Each row below holds a small network's activations on one input, seen along a few directions.
In each table, some parts of the input vary, and every possible input appears once, in random order.
A made-up example of a description, with smaller parts first: ring(8) and (point or (values(2) and line(4)) or ring(9)).
Shared parts are said once, and a part with two or three values counts as separate values.

Other details of the inputs vary at random and push rows far along two fixed directions, the same in every table; ignore that.

Table:
R1: [  5  41  36 -14  23   4  -8 -12 -23   8  -7  -4  22]
R2: [ -6  -9  -7 -26 -35 -12 -12   6  21  56 -16 -12  -4]
R3: [  2  41  35 -18  25   4  -6 -17 -23   9 -14  -9  15]
R4: [  2 -11  -5  20  18   8  20   2  -8 -31   8  17   3]
R5: [  9  -9  -3  22   9   2  12   4  -1 -40  13  10  -5]
R6: [  8  39  31 -12  28  -6  -5 -23 -12   9 -14  -6  13]
R7: [  8  37  31 -11  26  -4  -8 -24 -11   7 -11  -3  15]
R8: [  8 -12  -8  21  19   8  20  -4  -6 -31   4  16   0]
R9: [ -6  -8  -6 -24 -33 -15 -13   9  22  56 -12  -9  -2]
R10: [ -8  -5 -13 -21 -37 -14 -29  11  19  44  -7 -28 -17]
R11: [  3  45  24 -12  20  -8 -10 -21 -13  -1 -11 -18  -2]
R12: [  0  -9  -4 -21 -39 -11 -28  14  23  47  -4 -20  -6]
R13: [  5  42  21 -11  24  -5 -15 -21 -14   0  -8 -21   1]
R14: [ -4 -36 -21  11 -20   9   8  15  10  -2  10  13   0]
R15: [  6  39  34 -10  25  -1  -9 -14 -16   7  -6  -3  21]
R16: [  0 -30 -19  12 -23  -3   6  17  18 -12  10   6 -14]
R17: [ -6  -9  -4 -24 -37 -11 -18   6  25  55  -8  -7   3]
R18: [-11 -37 -20   7 -17  11   8  15   8  -4  10  12  -3]
R19: [  0  -5 -14  19  14   3  14  -4  -5 -39   9   3 -13]
R20: [  5  46  25 -11  19 -12 -17 -15 -14  -2  -9 -23  -3]
R21: [  9  41  34  -9  26   0  -7 -16 -20   5  -8  -4  21]
R22: [  0 -10  -7 -22 -35  -9 -21  11  19  58  -7 -10   4]
R23: [-11 -27 -28  11 -21   2   2  18   8 -15  10  -5 -21]
R24: [  6  38  32 -12  26  -5  -6 -25  -9   6 -12  -2  14]
R25: [  7  -6  -6  20  17   2  26  -2  -6 -30   4  19   0]
R26: [ -7 -25 -28  11 -22  -7   4  16  13 -16   7  -3 -25]
R27: [  1 -34 -24  13 -15   2   7  14  15   0  11  15  -1]
R28: [  9 -12  -6  22  15   9  15  -3  -5 -31  10  21   6]
R29: [ -2 -10  -3  17  17  12  20   5 -12 -31  10  17   4]
R30: [ -5 -13  -6 -24 -32  -8 -23   5  23  57  -9 -12   1]
R31: [-11 -27 -27  11 -21  -1   0  20   8 -17  10  -7 -22]
R32: [ -2  -9  -6 -22 -36 -11 -17  10  19  57  -8  -9   4]
R33: [ -4  45  28 -17  16  -2 -19 -10 -20   0  -7 -24   0]
R34: [  1 -10  -1  18   7  11  10  11  -8 -42  16   9  -3]
R35: [ -9 -27 -31   9 -19  -2   9  10  14 -11   7  -1 -21]
R36: [  6  -9  -6  20  19   2  21  -2  -4 -29   6  18   1]
R37: [ -6  -9  -5 -27 -37 -10 -16   4  22  57 -13 -10  -1]
R38: [ -3 -12  -5 -22 -34  -8 -24   7  23  57  -6  -9   5]
R39: [  3  39  33 -14  27  -1  -7 -19 -16   9 -14  -9  15]
R40: [ -4 -28 -30  13 -19  -4  -2  17  12 -15  10  -5 -23]
R41: [ -8 -10  -6 -26 -33 -13 -14   6  23  56 -14 -11  -4]
R42: [ 14  40  29  -9  29  -4  -5 -20 -16   9 -12  -5  15]
R43: [ -9 -12  -2 -24 -37  -5 -23  11  20  56  -6 -10   6]
R44: [ 12  41  30 -10  28  -6  -2 -20 -16   9 -13  -4  14]
R45: [ -5  -8 -13  18  13   9  13   1  -9 -41  11   1 -11]
R46: [  0 -12  -2  17  10  16  16   4 -12 -32  12  20   8]
R47: [  8  -6  -4  21  15   4  23  -1  -5 -32   8  23   4]
R48: [  6 -11  -5  21  15   5  16  -4  -1 -30  10  21   5]
R49: [ 11  38  31  -9  23  -2  -7 -22 -13   6  -9  -1  18]
R50: [ 10  38  29 -12  30  -4  -8 -23 -12  10 -13  -7  13]
R51: [ -2 -14  -4  16  12  17  18   1 -12 -33   9  17   4]
R52: [-15  -5 -11 -25 -38  -8 -25  11  15  46  -8 -28 -14]
R53: [  6  -9  -4  20  12   6  20  -4  -3 -31   7  22   4]
R54: [ -6 -29 -32  12 -17   1   2  11  12 -10   8  -3 -21]
R55: [  6  -7  -4  20  15   2  20  -1  -2 -31   9  23   5]
R56: [ 11  41  31 -12  28  -5  -3 -24 -15   8 -16  -6  12]
R57: [  5  45  24 -10  20 -10 -15 -18 -14  -2  -9 -21  -3]
R58: [-15 -27 -26   8 -22   3   0  24   5 -18  12  -6 -22]
R59: [-10 -36 -19   9 -19  12   7  18   8  -4  13  15   1]
R60: [ -4 -12  -4  15  16  13  19   3 -10 -31   7  15   2]
R61: [-16 -29 -27   7 -21   8   4  19   4 -14  10  -4 -20]
R62: [  2 -13  -5  19  14  13  18  -2  -8 -32   8  16   3]
R63: [ -1 -14  -4  18  15  11  16  -2  -5 -31   9  17   4]
R64: [ -8 -25 -29  12 -21  -5   6  14  13 -15   7  -2 -24]
R65: [  4  44  23 -11  22  -7 -12 -21 -14   0 -10 -20  -1]
R66: [  0 -35 -26  13 -13   0  10  13  14   1   7  13  -6]
R67: [  6 -11  -6  20  16   7  20  -6  -5 -31   6  19   2]
R68: [ -3 -13  -7 -24 -35  -7 -21   5  21  58 -10 -13   1]
R69: [  4 -10  -2  21   8   8  11   8  -4 -42  14   8  -4]
R70: [-11  -9  -4 -28 -38  -4 -17  16  11  59 -10 -14   2]
R71: [  8  41  33 -11  28  -1  -4 -17 -20   7 -12  -7  17]
R72: [ 11  39  31  -9  26  -6  -7 -18 -12   8  -8  -1  19]
R73: [  2 -11  -5  18  17  11  21  -1 -10 -32   4  15   1]
R74: [ -1 -10  -2  18  13  13  16   7 -10 -31  13  20   8]
R75: [-16 -29 -28   6 -19   8   5  18   4 -13  11  -4 -18]
Description of these inputs: line(5) and (point or line(4) or (values(2) and ring(5))).
Q: The inputs of R12 and R69 match in every part but the line(5) part. If R42 is changed in the same way as R12 into R69, which row does it become?
A: R71
Q: The inputs of R58 and R20 match in every part but the line(5) part. If R34 is changed in the same way as R58 into R20, which row does it become?
A: R5
Q: Change only the line(5) part in R65. List by row number the other rows that result.
A: R11, R52, R54, R61
Q: Change only the line(4) part in R45. List by row number the other rows that result.
A: R23, R31, R52
Q: Start at R51 and move only the line(5) part, one step at a time. The first step leads to R62. Which rows follow, in order?
A: R68, R67, R37
Q: Change only the values(2) part in R53. List by row number the other rows that result.
A: R17
Q: Start at R18 and move only the ring(5) part, one step at a time. The first step leads to R59. Which rows follow, in order?
A: R74, R29, R60

Table:
R76: [ 12  20  25  10  33   8   7 -16 -17 -24   3  15  21]
R77: [  5  10   6  11  18   3   9   1 -14 -28   4   3   0]
R78: [-15 -20 -21 -11 -31  -3 -13  10  17  21   0 -16 -18]
R79: [  7  26  25   8  30   5   8  -9 -19 -29   4  11  14]
R80: [ -4  11  17 -24 -10  -2 -14  -9   7  40 -12  -6  13]
R81: [-10 -27 -24  20  -4   8  14   7   3 -41  14   6 -18]
R82: [ -2  43  24 -27  10  -7 -26 -20 -10  27 -17 -30   0]
R83: [  2 -34 -25  26   0   8  22  14   0 -27  13  21  -3]
R84: [-12 -26 -22  -8 -41  -4 -19  20  20  23   5 -16 -16]
R85: [  3  33  23 -24   7  -7 -15 -12  -7  38 -16 -14  13]
R86: [  2 -33 -34  29  -7  -4  14   7  16 -38  15   9 -24]
R87: [-16 -28 -22 -11 -41  -4  -3  20  19  25  -1  -8 -15]
R88: [ -3 -29 -25  25  -2   8   9  13   2 -39  17   6 -15]
R89: [  8  38  31   6  34   3   5 -11 -25 -35   2   1   9]
R90: [ -4 -38 -24  -7 -33   1  -3  14  22  39  -1   5   0]
R91: [ -7 -40 -35  24  -7   8  27  15   3 -33  11  15 -18]
R92: [ -1  18   6 -20 -11  -7 -28  -2   2  32  -8 -27  -4]
R93: [ 15  30  16  12  32 -10  11 -17 -11 -31  -3   3  -1]
R94: [  9  36  21   7  40   3   9 -16 -26 -28  -4  -2   6]
R95: [  4  11  17 -22  -9  -4 -19  -4   5  44  -9  -7  16]
R96: [ 13  10   4  14  20  -8  15 -11  -2 -23   0  13   2]
R97: [  3   1   8   9  23  10  14 -12  -8 -19   1  16  11]
R98: [  5 -26 -17  -4 -29 -11  -3   5  30  33  -3   7  -2]
R99: [ -2 -29 -21  24  -6   7  19  18   0 -36  15  14 -10]
R100: [ -6 -33 -24  22  -1   9  26  10   3 -30  11  22  -7]
R101: [  6  10  13 -20  -7  -3 -19  -5   4  46 -11  -7  16]
R102: [ 10  36  31   6  37   4   6 -15 -24 -26   0   7  17]
R103: [ -2  -1  -4 -16 -22  -7 -14  11   6  35  -7 -15  -4]
R104: [ 11  34  28   7  40   4   7 -15 -24 -25  -1   7  16]
R105: [-12 -26 -20  -9 -42  -3 -19  21  21  21   7 -14 -15]
R106: [ -8  17  15 -26 -12  -6 -13  -4   4  37 -13 -11   7]
R107: [ -4 -27  -9 -10 -34   1  -9  15  20  33   3   6   6]
R108: [ -7  19  12 -26 -12  -8 -15  -1   1  34 -14 -20  -2]
R109: [ -3 -29 -30  24   0   8  13   9   1 -36  14   5 -18]
R110: [  1   6   3  10  22   5  16  -9 -13 -20  -1  11   4]
R111: [  4  37  32 -27  14  -3 -17 -23  -8  41 -20 -11  20]
Q: The inputs of R97 and R100 match in every part but one. If R101 is changed in the same way as R97 into R100, which row does it become?
A: R83
Q: What is each input in this table made of?
A: line(4) and (point or line(8))
Q: Start at R80 and move only the line(4) part, one step at a time. The first step leads to R106. Which rows follow, in order?
A: R87, R81
Q: Change only the line(8) part in R87. List by row number the other rows that result.
A: R77, R89, R91, R94, R99, R103, R108
Q: List by row number the other rows that have the line(4) part in common with R105.
A: R78, R81, R82, R84, R86, R88, R92, R109
